Here are a small network's activations along a few directions, averaged over the inputs that share one value of a field.
Values that are neighbours, or in one group, have similar rows; names and order tell nothing.
In the rows, zero is written as 500.
Random noise pushes rows far along 22 fixed directions. That doesn't count. These rows show it; they differ only by the noise:
[585 484 374 205 381 551 536 468 393 419 384 464 570 297 642 430 739 429
 307 501 611 571 539 486 626 398 362 428 361 590 484 419]
[476 267 496 470 594 520 559 481 445 493 539 564 362 537 461 465 664 490
 499 600 407 516 502 513 320 515 493 661 349 461 629 591]
[525 400 448 352 583 552 279 333 551 449 422 539 692 345 639 529 680 318
 323 629 466 386 520 604 518 652 565 618 356 532 587 475]
[551 448 690 702 500 567 833 463 328 457 485 472 377 453 552 524 729 634
 565 558 499 531 524 462 701 490 398 525 576 730 631 548]
[524 651 704 733 504 529 514 748 619 444 421 274 724 626 614 417 528 494
 553 503 462 595 323 665 528 601 478 719 668 526 513 645]
[643 427 499 534 448 536 435 680 684 657 362 617 437 277 644 501 462 338
 580 403 388 331 411 392 591 426 602 294 466 609 416 645]
[550 475 688 508 442 567 556 466 490 191 541 454 184 354 499 659 657 421
 643 555 349 249 746 495 577 379 547 727 319 368 558 212]
[381 370 476 339 492 509 339 486 675 412 570 581 585 558 289 395 226 467
 486 410 534 500 646 708 264 420 570 431 404 221 357 441]
[623 471 766 512 399 687 747 555 620 574 660 600 566 277 646 394 701 536
 602 498 469 627 260 915 514 505 407 391 424 641 531 537]
[677 481 648 541 430 331 147 562 432 417 269 534 266 505 367 473 284 368
 678 549 513 423 459 383 496 491 711 252 766 254 438 446]
[594 436 308 654 586 539 605 522 652 472 561 594 568 577 486 659 705 466
 401 451 635 581 449 244 642 361 467 327 393 617 328 574]
[283 640 376 468 538 659 609 448 598 521 552 686 672 594 467 386 502 557
 487 510 682 267 596 792 558 472 514 595 490 476 459 384]
[681 609 523 729 419 501 353 565 605 580 530 523 426 488 549 301 575 396
 503 446 473 351 387 274 788 416 502 383 292 456 572 440]
[616 471 387 494 583 448 519 619 534 389 414 632 584 505 432 515 533 513
 510 508 605 416 379 641 477 324 475 516 626 377  71 438]
[744 439 603 443 565 495 632 359 446 606 537 432 685 382 562 482 291 644
 394 580 463 758 379 625 468 566 354 332 360 573 485 410]
[259 413 459 569 543 712 542 518 301 617 559 338 424 395 547 476 401 617
 394 379 231 612 462 467 532 403 305 455 305 598 401 552]
[606 230 582 315 460 675 419 607 524 499 393 372 592 402 539 348 364 327
 398 432 513 573 555 531 661 407 647 351 192 524 427 559]
[506 533 438 683 289 553 255 403 531 541 417 692 528 420 403 352 498 501
 551 430 525 668 702 198 478 380 503 151 444 631 491 407]
[438 591 515 493 546 318 602 611 713 521 616 405 324 615 392 550 481 473
 701 284 564 327 651 472 440 381 592 691 524 420 484 587]
[666 593 658 455 415 411 278 371 620 580 747 448 235 532 471 470 548 432
 715 474 520 248 538 587 635 616 664 473 551 433 635 398]
[554 337 391 662 442 514 662 593 568 536 440 493 441 772 328 398 504 647
 596 564 570 692 663 324 283 453 514 379 540 472 575 653]
[347 751 360 374 484 595 696 500 478 611 643 336 430 679 497 518 524 607
 441 372 689 644 590 413 500 496 365 471 493 630 597 590]
[370 367 401 543 599 390 580 393 432 582 296 514 652 309 598 619 289 528
 327 517 326 405 395 469 609 527 468 267 545 408 562 541]
[562 697 451 516 520 637 487 599 318 542 496 329 390 487 618 745 538 555
 480 581 341 686 165 500 392 595 458 366 711 440 316 588]


Field S:
s16: [696 499 677 615 598 372 382 485 549 611 423 634 566 346 531 570 351 485
 684 461 426 608 566 380 377 509 568 638 489 803 398 465]
s1: [519 254 670 642 574 393 660 371 548 353 505 702 702 480 241 404 499 553
 518 423 739 602 676 548 523 360 594 480 447 565 392 517]
s11: [348 360 565 523 552 573 460 484 211 494 411 333 347 406 368 596 482 493
 448 388 537 780 445 344 581 404 518 180 577 585 323 671]
s15: [626 478 450 410 744 567 524 356 497 592 481 549 475 634 466 616 622 483
 460 771 715 495 400 617 358 812 582 532 609 575 610 667]
s3: [429 358 321 526 594 623 531 678 555 471 429 530 472 553 535 721 414 434
 424 528 523 699 322 354 440 382 429 323 370 542 365 506]
s13: [746 539 783 417 579 530 107 380 540 444 584 296 483 612 371 376 384 249
 376 485 683 640 461 426 584 704 722 365 330 343 636 616]
s9: [562 443 405 460 582 561 405 532 782 473 482 393 671 433 574 764 395 416
 526 593 369 511 466 652 310 594 601 537 385 414 360 427]
s7: [426 573 531 676 463 716 267 387 403 486 472 550 484 631 405 395 519 502
 484 613 704 611 431 562 588 627 477 259 646 553 523 458]
s14: [433 539 600 591 470 392 773 435 685 556 532 465 849 346 543 621 293 497
 583 348 479 515 538 658 633 422 726 459 353 487 500 389]
s8: [478 558 422 635 571 489 591 265 556 477 667 576 869 502 369 515 486 659
 400 497 546 671 630 576 395 449 465 575 341 488 326 377]
s12: [443 736 516 558 509 577 409 362 457 466 506 512 501 494 453 635 477 522
 556 532 502 349 744 475 452 627 654 635 685 554 453 488]
s5: [624 354 719 497 537 306 315 346 632 416 812 781 543 538 284 451 438 435
 506 399 552 518 457 548 455 540 626 488 476 353 444 514]
s2: [318 335 370 503 519 596 608 521 489 428 536 504 366 515 415 498 388 556
 294 351 461 472 679 261 565 343 252 371 345 515 466 590]
s10: [434 393 522 448 678 528 655 521 560 588 445 694 256 378 507 547 481 334
 363 371 656 179 457 352 717 515 437 331 493 607 604 779]
s4: [582 389 535 489 652 372 469 478 465 535 461 539 624 592 407 452 255 506
 476 611 525 359 421 597 534 566 675 557 541 349 418 470]
s6: [468 256 417 617 597 389 548 497 674 454 619 319 356 569 402 662 632 530
 613 415 447 426 713 420 466 396 450 657 415 519 396 489]
S is arranged as a line.
- Going along S from s4 by way of its neighbour s11, in what order are s16, s3, s9, s7, s8 met? => s9, s3, s7, s16, s8
- Which values are neighbours of s2? Give them in the order they are listed. => s13, s12
- Which values are neighbours of s10? Give them in the order they are listed. => s14, s6

Field B:
b10: [770 539 387 279 458 697 444 193 502 905 751 942 667 151 692 466 577 564
 565 607 466 617 331 716 479 493 535 220 165 878 364 227]
b7: [612 205 641 624 777 430 303 407 752 587 749 459 352 513 417 659  87 537
 427 511 418 902 322 400 271 564  59 240 221 690 546 424]
b2: [649 384 242 600 487 637 673 390 325 533 538 794 636 362 564 501 867 562
 287 693 304 334 454 333 490 508 579 612 384 527 339 608]
b4: [430 381 574 330 396 424 608 715 688 414 746 474 502 792 493 416 519 427
 525 412 807 378 291 851 876 503 498 434 733 393 560 582]
b8: [552 364 615 270 497 410 534 353 565 557 523 533 355 225 385 566 214 521
 507 451 335 528 593 670  83 635 543 317 512 209 569 638]
b9: [930 505 519 295 370 297 518 224 648 683 721 761 594 220 796 628 526 663
 674 761 232 499 413 811 164 720 342 545 513 680 653 137]
b6: [686 259 658 496 453 537 502 772 331 405 342 375 502 433 523 346 423 466
 440 490 444 631 238 523 741 323 466 283 488 388 233 524]
b1: [396 433 379 337 792 555 598 279 444 459 644 497 509 644 535 932 615 558
 465 645 541 541 577 625 264 679 512 816 548 661 460 460]
b11: [678 463 651 506 548 371 503 292 206 368 222 380 749  54 599 609 754 413
 487 576 407 842 424 480 524 376 617 589 208 609 403 248]
b5: [445 279 450 488 747 339 341 339 625 292 342 588 610 320 600 640 710 349
 265 630 565 312 402 565 593 584 224 634 470 584 588 441]
b13: [616 484 709 493 497 685 167 800 502 408 443 416 505 420 661 427 218 337
 315 432 216 630 213 464 468 553 320 477 479 521 314 703]
b3: [652 396 582 428 430 548 410 636 570 475 360 372 472 379 643 593 358 385
 472 516 423 711 434 358 531 481 395 195 437 604 503 447]
b14: [891 342 726 368 322 597 702 537 614 233 454 569 651 424 633 297 791 412
 243 642 573 535 547 522 528 703 381 615 419 506 828 671]
b12: [532  61 335 240 882 416 367 525 388 402 402 395 214 651 605 746 720 421
 385 812 594 544 289 560 486 598 205 663 533 620 552 487]
B is arranged as a line.
- Going along B from b11 by way of its neighbour b5, in what order are b7, b8, b6, b3 met? => b7, b8, b6, b3
- Which values are neighbours of b13? Give them in the order they are listed. => b10, b9
- What is the length, in steps, of the shortest route from b12 to b1? => 4
